A small network was shown many inputs. Here are its activations along a few directions, one row for each input.
Each table varies a few parts of the input and shows all the possible inputs, shuffled.
A made-up example of a description, with smaller parts first: one of 8 places around a ring, together with either a single point or one of 9 places along a line or (one of 2 separate values, together with one of 6 places along a line).
Shared parts are said once, and a part with two or three values counts as separate values.
In the rows, 128 means zero.

Other details of the inputs vary at random and push rows far along two fixed directions, the same in every table; ignore that.

Table:
r1: [117 120  98 131 110 123 126 137 142 124 134 144 133]
r2: [119 122 106 125 108 120 114 131 126 127 149 142 132]
r3: [137 117 101 114 149 129 140 120 129 147 133 150  93]
r4: [123 120 123 128 181 118 109 137 121 117 121 126 117]
r5: [121 125 119 134  96 120 137 129 116 113 137 143 134]
r6: [123 119 104 130 107 116 128 137 138 118 141 148 129]
r7: [113 115 106 129  99 106 121 134 119 120 129 152 132]
r8: [131 122 140 137  99 111 144 120 131 119 132 130 134]
r9: [157 137 132 113 188 143 119 148 149 138 102 113 121]
r10: [125 125 137 140 143 117 124 126 137 124 127 119 125]
r11: [143 116 123 116 173 115 108 140 124 125 136 130 121]
r12: [130 115 108 130 110 114 133 132 136 112 143 147 128]
r13: [129 125 137 137  97 120 148 122 130 113 141 130 133]
r14: [127 119 110 128 111 119 118 128 123 121 151 141 130]
r15: [135 142 139 115 148 151 132 142 127 127 109 116 127]
r16: [139 180 225 126  90 201 183  71 122 185  96  65 123]
r17: [126 133 113 119 143 141 112 138 138 142 131 124 135]
r18: [122 121 118 128 177 124 102 138 126 122 146 122 116]
r19: [156 121 111 106 204 128  98 149 133 133 123 126 118]
r20: [141 132 151 121 155 130 134 133 118 122 112 117 128]
r21: [110 142 129 138  85 141 142 120 127 130 120 126 146]
r22: [113 119 103 127 110 117 108 128 132 137 132 139 135]
r23: [127 167 203 139  59 159 155  96 130 149 102  91 151]
r24: [122 136 134 136  96 132 139 121 146 137 114 122 142]
r25: [108 129 124 136  86 127 133 122 125 132 113 132 142]
r26: [108 114 118 140 124 103 107 120 122 124 146 132 127]
r27: [130 128 132 132 113 120 127 122 118 124 153 129 136]
r28: [101 105 102 133  85 120 141 111  93 132 143 168 108]
r29: [104 129 132 148 101 120 134 117 115 113 138 125 133]
r30: [137 114 113 120 148 116 118 144 122 118 121 144 123]
r31: [134 118 121 132 108 110 134 126 138 121 131 140 131]
r32: [146 144 143 130 195 147 122 139 142 129 119 102 121]
r33: [170 157 166 106 223 166 134 147 130 131  99  90 121]
Each input here is: one of 3 separate values, together with either a single point or (one of 2 separate values, together with one of 5 places along a line).
Changing only the choice among 3 separate values turns r33 into r13. The same change can be made to r4. Which row results? -> r10
A walk changes only the place on the line of 5. It starts at r26 and steps to r11. List the rest of the walk in order. -> r19, r23, r22
Change only the choice among 3 separate values in r14. List by row number the other rows that result. -> r5, r12
A walk changes only the place on the line of 5. It starts at r18 and steps to r27. List the rest of the walk in order. -> r14, r2, r17

Table:
r34: [100 108  92 147  45  97 132 130 129 100 147 159 149]
r35: [111 154 200 170  43 129 157  88 132 119 133  79 164]
r36: [126 103  77 110 210 119  99 144  94 122 160 167  87]
r37: [178 163 186 105 141 174 135 124 156 156 110  72 143]
r38: [114 136 134 135  94 132 123 136 135 124 105 115 154]
r39: [155 151 149 105 151 165 145 136 156 159  82 107 126]
r40: [152 154 173 126 165 154 142 143 134 115 103  89 139]
r41: [165 128 114  97 219 148 128 151 134 134 114 131  98]
r42: [151 152 161 118 156 158 138 138 144 135  80  93 138]
r43: [ 92 102 107 147 100  92 114  92  89 131 173 158 111]
r44: [116 138 146 143 103 128 126 140 126 104 126 111 153]
r45: [114 137 113 125 101 147 121 142 153 141 111 123 148]
r46: [151 151 174 124 165 146 137 140 130 120  93  92 138]
r47: [144 145 169 130 132 145 160 117 117 124 124 115 119]
r48: [130 139 170 146 133 120 124 114 133 123 124  93 143]
r49: [ 92 105 105 150  98  99 118  93  91 126 182 156 110]
r50: [139  95  86 125 214  91  94 141 124 111 168 156  97]
r51: [108 102  97 141  48  89 140 122 121 107 141 171 138]
r52: [111  99  95 135  67  93 143 111 111 118 149 178 118]
r53: [157 151 145 104 158 171 152 128 151 161  99 113 111]
r54: [140 151 165 125 165 146 120 150 130 119  94  89 146]
r55: [ 95 105 104 137  91 102 127 103  77 125 163 172 109]
r56: [ 92 106  85 134  81 117 130 104  91 133 164 173 107]
r57: [124 155 206 154  30 134 185  94 116 119 110 102 155]
r58: [134 145 164 135 179 133 102 136 140 127 113  79 144]
r59: [124 160 173 137  25 161 183 100 150 151 103 107 149]
r60: [109 105  93 142  47  96 145 126 125 101 151 169 138]
r61: [105 101 112 160  80  74 123 112 122  97 177 150 138]
r62: [101 156 191 169  50 131 139 100 133 120 132  75 171]
r63: [ 90 112  87 147  55 101 113 142 131 102 143 151 157]
r64: [142 126 108  97 222 153 108 137 110 153 116 133  91]
r65: [133 101  54 103 183 113  87 170 150 134 119 164 117]
r66: [152 139 172 130 183 132 132 111 129 137 123  98 113]
r67: [144  95  85 111 206  96 106 153 110 108 146 171  96]
r68: [132 145 132 103 165 170 128 118 124 176 104 119 106]
r69: [158 152 176 123 165 154 153 138 132 118 106  97 129]
r70: [142  97  58  96 189 114 103 154 138 143 130 177  93]
r71: [174 167 180 109 144 184 139 128 161 150 125  72 142]
r72: [134 104  51 104 182 119  91 173 155 130 128 162 117]
r73: [122 104  51 104 186 116  73 178 151 134 119 158 126]
r74: [120 140 125 115 127 166 138 111 122 166 122 128 109]
r75: [105  98 115 158  80  67 119 109 118 102 167 152 138]
What do these inputs look like to the network? -> one of 2 separate values, together with either a single point or (one of 4 places along a line, together with one of 5 places along a line)
Changing only the choice among 2 separate values turns r53 into r70. The same change can be made to r40. Which row results? -> r46
Change only the place on the line of 4 in r34. List by row number the other rows that result. -> r35, r40, r72
A walk changes only the place on the line of 4. It starts at r43 and steps to r55. List the rest of the walk in order. -> r64, r68
